Each row below holds a small network's activations on one input, seen along a few directions.
In each table, some parts of the input vary, and every possible input appears once, in random order.
Descriptions start from the smaller parts, as in this example, which fits no table here: line(4) and (point or ring(9) or (values(3) and ring(8))).
Shared parts are said once, and a part with two or three values counts as separate values.
In the rows, 128 means zero.

Other details of the inputs vary at random and push rows far along two fixed directions, the same in every table; ignore that.

A family of inputs:
x1: [118 105 163 145 119 106 115 127  94  92 108 173 114 144 121 113 163]
x2: [149 140  80 137 102 121 115  99 110 198 157 104 154 107 148  98 117]
x3: [111 146 152 127 134 136 167 143 195  86 136 104 123 146 100 152  90]
x4: [132 128 159 123 111 140 155 124 167  70 110 132 115 156 131 142 105]
x5: [144 166  88 117 120 114 126 134 102 214 157  82 147 116 130 112 148]
x6: [117 130 165 109 146 143 156 146 158  85 114 120 112 151  91 154 114]
x7: [100 173 107 122 114 170 143 139 225 143 158  83 143 129 148 122  86]
x8: [154 129 131 119 112 121 115 113  83 152 119 134 109 132 129 117 148]
x9: [126 177  88 110 124 153 143 142 172 201 158  54 149 115 133 125 106]
x10: [117 100 175 118 149 148 152 152 139  66  84 128 121 148 100 142 127]
x11: [125 159  85 134 108 106 102 116 109 202 177 118 145 112 140  93 140]
x12: [116 129 159 116 151 153 158 146 150  82 117 122 115 147  90 151 106]
x13: [149 129 105 114 120 132 109 105  85 174 144 123 131 121 125 113 127]
x14: [126 156 133 137 121 120 151 140 162 132 145  96 128 131 115 133 112]
x15: [140 170  82 122 101 149 131 118 175 186 166  71 151 113 157 109  81]
x16: [141  97 132 147 114 108 113 103  69 121 116 157 133 131 123 116 133]
x17: [124 104 110 149 119  90  89 108  43 164 142 166 144 116 125  86 168]
x18: [130 101 145 151 120  90 135 136  80 133 107 143 138 129 121 117 161]
x19: [105 138 147 104 145 181 136 138 186  91 137 126 120 146 107 138  96]
x20: [133 115 106 158 124  85 112 116  53 175 141 128 154 111 114 107 152]
x21: [130 134 131 123 122 125 102 128  92 157 131 142 118 130 126 107 165]
x22: [146 188  74 115 129 133 126 114 183 183 174  84 137  89 174 146  85]
x23: [125  78 147 132 130 115  91 127  38 125  88 178 128 128 123  95 192]
x24: [111 127 153 139 139 131 162 138 154  79 126 126 123 142  97 143 101]
x25: [120 132 146 123 111 158 156 126 195  86 112 111 123 145 138 140  85]
x26: [135 167  86 113 113 131 104 127 109 210 163 107 142 118 146  96 154]
x27: [131 119 127 144 153  86 126 128  97 128 116 143 131  99 134 151 155]
x28: [124 148  80 139 108 120 100 124 112 202 162 108 158 103 153  82 139]
x29: [132 136 133 114 132 145 149 136 202  71 121 126 113 119 149 173  86]
x30: [125 113 155 126 125 145 148 115 159  66 119 141 118 149 113 141  85]
x31: [129 147  83 120 124 144  99 120 110 210 160 111 152 107 137  92 144]
x32: [144 135 102 139 108 112 119 103  90 163 150 129 133 120 135 108 119]
x33: [144  77 176 123 121 124 127 122  69  88  68 178 106 151 123 127 163]
x34: [123 169 146 106 138 163 163 153 204 115 138  80 115 144 106 153  92]
x35: [118 103 159 133 152 116 154 153 160  49  94 148 117 122 118 179 128]
x36: [154 110 136 119 112 112 115 112  57 138 102 151 117 139 133 114 168]
x37: [113 131 124 124 139 133 122 145 171  95 132 144 125 110 149 153 126]
x38: [111 172 103 117 142 151 129 143 218 124 154 115 133 104 154 155  94]
x39: [132 147 131 101 130 191 152 124 204 110 130  95 125 141 125 143  75]
x40: [129 183  82 126 141 123 141 136 183 186 182  68 148  87 157 157 101]
x41: [100 138 144 132 134 167 140 135 193  80 139 128 133 145 116 136  87]
x42: [134 145 110 141 114  95 136 132 107 167 144 105 146 123 128 115 145]
x43: [106 122 157 116 145 175 129 139 160  80 118 142 121 149 105 139 111]
x44: [108  83 164 149 132 109 117 122  71  69 100 196 116 145 108 114 158]
x45: [110  99 174 139 139 132 159 147 154  53  92 130 129 146 106 140 116]
x46: [153 158  81 115 113 135 111 108  93 207 165 103 132 112 136 107 119]
x47: [117 169  91 109 117 163 117 134 165 195 157  87 142 118 147 108 121]
x48: [147 122 114 132 129  98 111 108  92 141 134 142 125 100 166 144 141]
x49: [148 116 108 131 123  98 114 112  95 140 133 142 124  97 164 143 144]
x50: [132 152 129 104 130 186 145 126 190 112 139  97 123 142 119 148  69]
x51: [126 175 119 104 131 167 161 156 204 160 149  66 138 133 126 142  90]
x52: [106 130 156 112 144 171 136 140 158  80 123 145 110 150 106 136 112]
x53: [106 154 141 124 119 166 149 147 217 109 140 111 132 142 139 130  94]
x54: [138 117 112 128 136 103 110 122  52 180 138 125 141 115 104 112 156]
x55: [121 120 126 137 147 102 101 123 103 122 124 166 127 102 152 136 159]
x56: [125  92 158 132 148 122 128 133  74 100  97 149 127 139  90 135 148]
x57: [107 122 133 137 128 148 130 126 159 107 130 136 139 134 126 116 118]
x58: [126 109 174 126 121 131 149 119 151  52 104 154 105 158 113 146 105]
x59: [141  69 173 123 127 127 118 120  63  76  64 173 111 145 119 121 159]
x60: [123  92 147 148 113  87 107 121  48 111 102 184 127 140 130 100 191]
x61: [141  84 179 145 111  96 125 111  73  69  82 181 102 151 118 126 155]
x62: [149 125 125 114 116 120 113 110  82 155 127 137 116 131 124 119 143]
x63: [140 162  68 137 134  91 118 131 123 205 159 101 152  77 147 138 135]
x64: [109 143 155 105 132 181 144 151 198 101 121 123 119 151 128 137 109]
x65: [106 116 177 109 142 156 133 139 152  63 106 159 102 159 102 142 130]
x66: [145 139  57 145 140 109  85 132 126 207 168 110 121 131 154  92 142]
x67: [126  79 146 155 134  77 121 117  38 114 109 166 135 128  96 115 165]
x68: [142 167  88 118 126 131 128 122 179 149 149 107 131  97 161 152  91]
x69: [126 115 112 142 137  88  89 118  68 155 139 163 134  94 164 127 176]
x70: [166 116  82 142 135 107 100 119 118 166 136 117 105 143 149 113 126]
x71: [115  91 146 137 142 104 109 131  98  85 111 182 118 112 148 147 169]
x72: [116 101 163 134 154 115 156 146 153  53 100 146 115 121 124 181 133]
x73: [133  90 147 147 171 118 143 154 162  62  95 132  93 171 106 150 122]
x74: [130 118 163 127 112 146 154 129 170  78 104 136 118 152 135 140 101]
x75: [142  79 150 127 115 114 111 111  45 121  74 166 115 136 129 114 174]
x76: [132  92 142 132 142 117 126 128  70 130 101 140 136 128 102 120 161]
x77: [131 124 105 149 125 105 128 120 100 172 142 110 157 111 121 108 137]
x78: [129 150  85 144 109 102 127 128 113 209 153  83 159 104 140 104 136]
Each input here is: values(3) and (point or ring(5) or (values(2) and ring(10))).
Question: Changing only the values(3) part turns x74 into x53. The same change can be made to x25. Which row results?
Answer: x7
Question: Changing only the values(3) part turns x58 into x11. The same change can be made to x13. Which row results?
Answer: x19
Question: Which other rows does x62 become when the values(2) part takes its other values? List them by row number.
Answer: x58
Question: Which other rows does x17 become when the values(3) part takes its other values? List them by row number.
Answer: x30, x67
Question: Which other rows does x25 become when the values(2) part takes its other values? List them by row number.
Answer: x75
Question: Which other rows does x22 become when the ring(5) part takes its other values? List them by row number.
Answer: x29, x48, x49, x68

A family of inputs:
x79: [135 114 120 143 124 108 117 115 106 129 123 143 131 118 144 123 135]
x80: [132 123 132 129 104 121 121 121  76 164 122 129 141 132 120  95 156]
x81: [137 123 116 136 123  94 115 124  85 151 131 138 131 110 142 126 157]
x82: [132 123 153 122 132 141 151 137 156  88 107 123 109 155 109 142 110]
x83: [131 121 112 144 126  94 110 123  87 148 138 144 134 113 140 119 153]
x84: [116 118 157 119 142 165 141 139 173  77 114 129 112 160 114 136 108]
x85: [112 130 164 121 146 143 153 147 183  68 111 130 114 140 121 161 115]
x86: [117 195  69 116 130 161 132 143 217 192 188  64 152 103 147 129  83]
x87: [132 115 120 140 124 106 118 118 107 129 129 146 131 117 141 127 138]
x88: [137 114 130 122 130 131 119 128 100 142 117 130 121 137 127 117 146]
x89: [131 119 147 128 130 133 142 126 156  84 107 134 118 130 138 150 111]
x90: [119 126 148 115 131 160 127 124 152  87 122 147 114 144 121 132 110]
x91: [131 194  67 119 126 148 137 128 180 215 200  51 158 102 130 123  77]
x92: [130 119 113 131 131 106 110 132  87 156 122 138 137 108 135 120 163]
x93: [138 117 124 133 121 106 123 119 105 130 122 140 128 115 143 134 141]
x94: [122 123 158 120 144 144 157 136 150  83 112 121 123 138 102 156 107]
x95: [120 119 137 133 109 129 123 122  95 140 123 133 138 140 114  96 143]
x96: [126 121 148 129 133 140 144 135 158  87 115 127 113 157 107 134 107]
x97: [141 124 119 118 118 125 102 112  77 158 127 147 125 121 135 113 150]
x98: [121 122 128 141 137 106 117 132 110 132 131 143 129 120 129 126 150]
Question: What do these inputs look like to the network?
Answer: values(2) and (point or line(4) or line(5))
Question: Changing only the values(2) part turns x93 into x87. The same change can be made to x88. Which row results?
Answer: x84
Question: A walk changes only the line(4) part. It starts at x90 and steps to x84. List the rest of the walk in order.
Answer: x96, x91
Question: A walk changes only the line(5) part. It starts at x89 and steps to x93. List the rest of the walk in order.
Answer: x81, x85, x92

A family of inputs:
x99: [135 127 121 133 117 114 125 120 120 132 133 132 128 126 142 125 131]
x100: [113 109 152 135 132 128 137 139 145  78 110 147 122 140 121 136 129]
x101: [137 126 124 134 124 117 128 120 116 137 124 126 132 119 136 130 127]
x102: [122 112 153 121 146 139 141 136 141  79 110 141 117 134 115 155 119]
x103: [129 124 126 135 126 123 130 127 108 139 134 114 131 140 113 112 128]
x104: [122 126 125 134 122 121 124 126 119 134 135 131 138 118 136 123 136]
x105: [121 132 126 136 126 118 121 130 123 136 133 134 133 123 138 120 141]
x106: [133 122 121 120 126 146 105 118 120 142 126 136 122 135 138 110 133]
x107: [129 125 114 136 129 114 119 126 121 132 139 135 128 123 129 126 129]
x108: [125 128 121 132 133 118 125 134 122 140 124 126 135 120 127 125 141]
x109: [131 136 128 119 116 136 121 122 111 141 123 130 130 129 120 115 133]
x110: [118 117 157 124 144 134 134 133 147  75 111 150 110 141 121 148 126]
x111: [123 113 162 123 141 145 147 142 137  82 107 126 115 158 101 137 121]
x112: [139 127 120 130 128 116 127 125 119 140 120 124 127 122 132 130 134]
x113: [125 127 120 129 128 121 123 138 121 139 129 129 130 123 132 124 144]
x114: [121 114 165 125 142 143 145 139 140  82 105 126 114 158 100 135 121]
x115: [119 113 155 131 145 133 139 130 143  77 110 145 119 133 116 150 115]
x116: [135 131 124 134 120 115 123 121 121 136 129 132 126 125 143 125 133]
x117: [136 125 124 132 118 117 127 118 116 133 132 129 131 121 141 128 128]
x118: [124 152 110 125 129 136 131 128 166 135 158 113 131 124 137 134 104]
x119: [119 150 117 128 130 140 137 134 164 143 143 104 142 117 135 132 108]
x120: [124 127 125 129 132 122 125 130 118 140 125 125 136 116 130 127 139]
x121: [124 129 122 132 129 119 120 135 124 140 127 130 130 122 132 122 144]
x122: [130 131 124 126 134 122 119 122 116 137 134 133 127 116 132 133 135]
x123: [131 124 113 136 134 114 123 125 118 133 136 131 132 120 124 129 127]
x124: [120 115 153 127 144 132 134 137 149  77 108 148 110 140 116 148 125]
x125: [140 125 118 128 127 118 129 128 116 139 122 124 127 123 132 132 134]
x126: [127 123 128 129 117 128 129 122 114 143 133 126 134 136 118 114 131]
x127: [137 136 118 128 123 121 126 128 135 141 128 121 123 125 138 129 128]
x128: [131 118 116 126 120 143 109 115 118 137 132 138 127 135 138 107 126]
x129: [128 112 153 134 135 127 143 131 145  80 100 141 117 140 122 145 118]
x130: [128 185 104 105 123 168 152 139 228 144 167  72 128 127 149 148  73]
x131: [113 108 155 132 135 132 142 135 141  79 109 141 128 134 119 142 123]
x132: [136 124 118 135 118 112 125 124 121 134 130 130 127 126 137 124 130]
x133: [121 137 125 133 126 127 126 128 133 139 136 125 138 117 138 125 131]
x134: [132 130 129 117 119 135 126 128 110 143 127 128 130 131 119 116 134]
x135: [130 127 129 136 130 124 129 128 109 143 130 115 130 140 114 113 130]
x136: [129 127 130 133 126 127 129 126 112 144 131 121 131 137 116 114 132]
x137: [122 132 126 129 128 120 120 132 123 138 130 132 130 122 136 123 146]
x138: [129 124 127 133 123 126 131 125 111 141 135 120 132 137 115 113 131]
x139: [118 195 109 104 115 188 153 134 234 144 166  70 137 132 128 132  57]
x140: [134 120 119 118 125 149 108 122 117 141 128 136 123 135 138 112 133]
x141: [131 121 120 127 124 144 107 115 120 140 128 139 125 135 139 107 128]
x142: [137 128 121 137 120 113 124 124 122 137 126 131 125 125 138 124 131]
x143: [131 128 122 128 138 120 122 124 115 138 130 129 129 115 126 134 132]
x144: [137 122 121 133 122 116 130 119 115 134 129 125 134 120 135 129 125]
x145: [129 130 115 131 132 122 127 123 126 135 142 124 135 116 128 133 118]
x146: [121 128 123 135 122 118 123 129 122 133 137 133 135 123 137 120 139]
x147: [131 129 122 124 133 125 121 126 113 136 136 132 127 117 133 135 135]
x148: [118 116 159 130 141 135 136 128 143  74 113 151 117 135 122 149 119]
x149: [132 128 131 126 129 129 128 128 112 146 128 119 129 136 114 117 137]
x150: [123 130 123 127 127 123 122 135 120 137 132 131 130 123 137 125 145]
x151: [131 133 131 120 120 133 124 124 113 144 125 128 130 130 119 114 134]
x152: [132 128 117 131 139 117 121 127 118 138 129 129 128 119 124 132 134]
x153: [136 129 127 133 120 118 125 118 117 136 128 130 130 120 142 128 130]
x154: [130 134 114 135 137 120 125 127 131 138 137 125 131 119 127 131 121]
x155: [128 108 149 133 132 126 144 130 143  78 105 140 119 140 121 144 117]
x156: [138 126 124 128 127 119 127 122 116 140 122 123 129 119 135 132 131]
x157: [125 125 123 127 131 124 127 133 115 139 127 125 136 117 131 129 139]
x158: [127 125 119 130 132 121 127 137 119 139 126 125 135 121 128 127 141]
x159: [128 131 124 125 110 133 123 119 110 136 130 131 134 130 120 111 127]
x160: [118 115 166 124 127 146 142 130 140  79 103 146 118 150 107 130 119]
x161: [139 124 122 125 126 121 130 125 113 139 124 123 129 119 135 134 131]
x162: [128 127 131 130 120 129 128 123 115 146 129 127 133 136 119 115 133]
x163: [121 119 161 113 125 154 140 134 136  78 101 144 116 148 108 135 121]
x164: [129 129 118 137 132 115 118 127 122 135 135 136 126 122 130 126 131]
x165: [131 128 132 123 122 131 127 126 114 148 127 125 131 135 118 118 137]
x166: [138 126 119 127 122 118 125 129 119 138 125 127 123 126 137 129 136]
x167: [136 132 124 127 123 117 122 123 121 138 127 130 123 125 142 127 137]
x168: [128 128 127 127 114 130 127 121 112 139 132 129 133 132 119 111 128]
x169: [138 128 125 123 122 123 126 124 114 137 127 127 127 121 141 133 134]
x170: [121 111 166 117 131 149 146 137 140  85 105 139 117 154 106 139 125]
x171: [123 129 122 138 126 117 121 133 125 138 130 132 133 123 133 120 139]
x172: [121 188  97 106 136 174 150 146 241 142 175  70 128 125 136 152  65]
x173: [129 127 121 132 129 119 121 119 115 131 141 135 132 118 133 130 128]
x174: [123 112 148 125 148 134 140 139 144  79 108 142 115 138 112 152 122]
x175: [123 134 118 136 131 122 128 134 135 140 131 121 138 120 130 124 129]
x176: [124 128 126 126 127 126 124 132 117 138 131 129 134 118 136 128 142]
x177: [128 132 121 134 132 117 117 123 120 134 138 138 126 122 135 127 133]
x178: [130 130 119 125 133 121 119 128 117 136 137 135 124 123 134 132 138]
x179: [123 131 128 128 128 124 122 128 119 139 129 129 134 117 136 126 143]
x180: [124 123 118 137 128 116 127 131 121 135 130 128 139 121 128 123 135]
x181: [136 137 124 124 123 126 127 121 129 140 130 120 127 119 142 132 127]
x182: [133 133 126 122 128 136 133 133 121 147 135 112 130 136 116 121 129]
Question: Changing only one part turns x122 into x148. The same change can be made to x151. Which row results?
Answer: x160
Question: Changing only one part turns x111 into x135. The same change can be made to x150. Which row results?
Answer: x105
Question: What do these inputs look like to the network?
Answer: line(4) and (point or line(5) or (values(3) and ring(5)))
Question: Which other rows does x104 become when the values(3) part takes its other values? List them by row number.
Answer: x117, x173
Question: Which other rows does x142 become when the values(3) part takes its other values? List them by row number.
Answer: x164, x171
Question: Which other rows does x179 become when the ring(5) part takes its other values? List them by row number.
Answer: x108, x120, x121, x137
Question: Which other rows does x157 become when the ring(5) part takes its other values? List them by row number.
Answer: x113, x150, x158, x176

A family of inputs:
x183: [121 140 132 119 136 145 136 137 170 108 128 123 121 129 133 144 113]
x184: [141 158  75 129 122 107 107 125 103 217 168  99 146  97 148 111 144]
x185: [139 124  95 136 126 101  97 117  72 181 140 137 138 104 142 109 158]
x186: [129 138 133 118 131 145 137 130 168 108 127 123 118 132 138 145 109]
x187: [131 105 138 141 131 101 126 123  91 113 114 150 126 126 119 130 145]
x188: [125 104 137 140 127 109 116 125  98 113 111 157 126 127 131 121 152]
x189: [131 103 138 143 128 100 128 127  93 114 109 147 128 128 123 127 148]
x190: [117 139 138 124 134 141 144 139 168 108 130 117 129 128 129 144 113]
x191: [118 139 131 125 133 144 135 132 169 105 135 127 125 130 129 139 106]
x192: [123 138 137 125 131 136 150 137 166 108 126 113 129 128 127 148 109]
x193: [120 135 144 111 120 169 138 133 152 120 126 118 125 155 106 115 111]
x194: [126 134 132 124 139 138 146 136 165 107 129 114 125 129 122 150 104]
x195: [134 104 147 121 113 138 120 119  80 122 107 146 120 153 110 102 145]
x196: [129 134 131 120 134 147 135 128 166 107 130 123 120 131 136 145 103]
x197: [133 105 137 138 126 110 116 116  93 111 115 159 121 128 132 126 143]
x198: [125 107 140 134 128 112 118 126  96 114 109 157 127 123 132 126 155]
x199: [135 106 139 135 133 102 126 129  91 117 107 147 122 125 123 135 152]
x200: [125 106 139 140 135 106 120 126  92 112 118 154 127 127 121 127 150]
x201: [124 104 139 142 131 105 122 130  95 114 113 151 128 128 126 124 153]
x202: [126 137 136 120 126 145 139 129 168 107 127 123 124 130 140 142 108]
x203: [125 136 148 117 124 160 147 132 148 120 121 106 126 155 100 119 106]
x204: [132 185  81 111 111 161 127 127 157 226 183  60 151 126 125  94 101]
x205: [145 153  73 135 108 108 104 112 106 212 166 106 146 101 158 102 135]
x206: [120 135 132 123 143 143 140 138 167 107 133 117 125 129 125 146 109]
Question: What do these inputs look like to the network?
Answer: line(4) and (point or ring(5))
Question: Changing only the line(4) part turns x196 into x185. The same change can be made to x197. Which row results?
Answer: x191
Question: A walk changes only the ring(5) part. It starts at x184 and steps to x206. List the rest of the walk in order.
Answer: x200, x201, x190
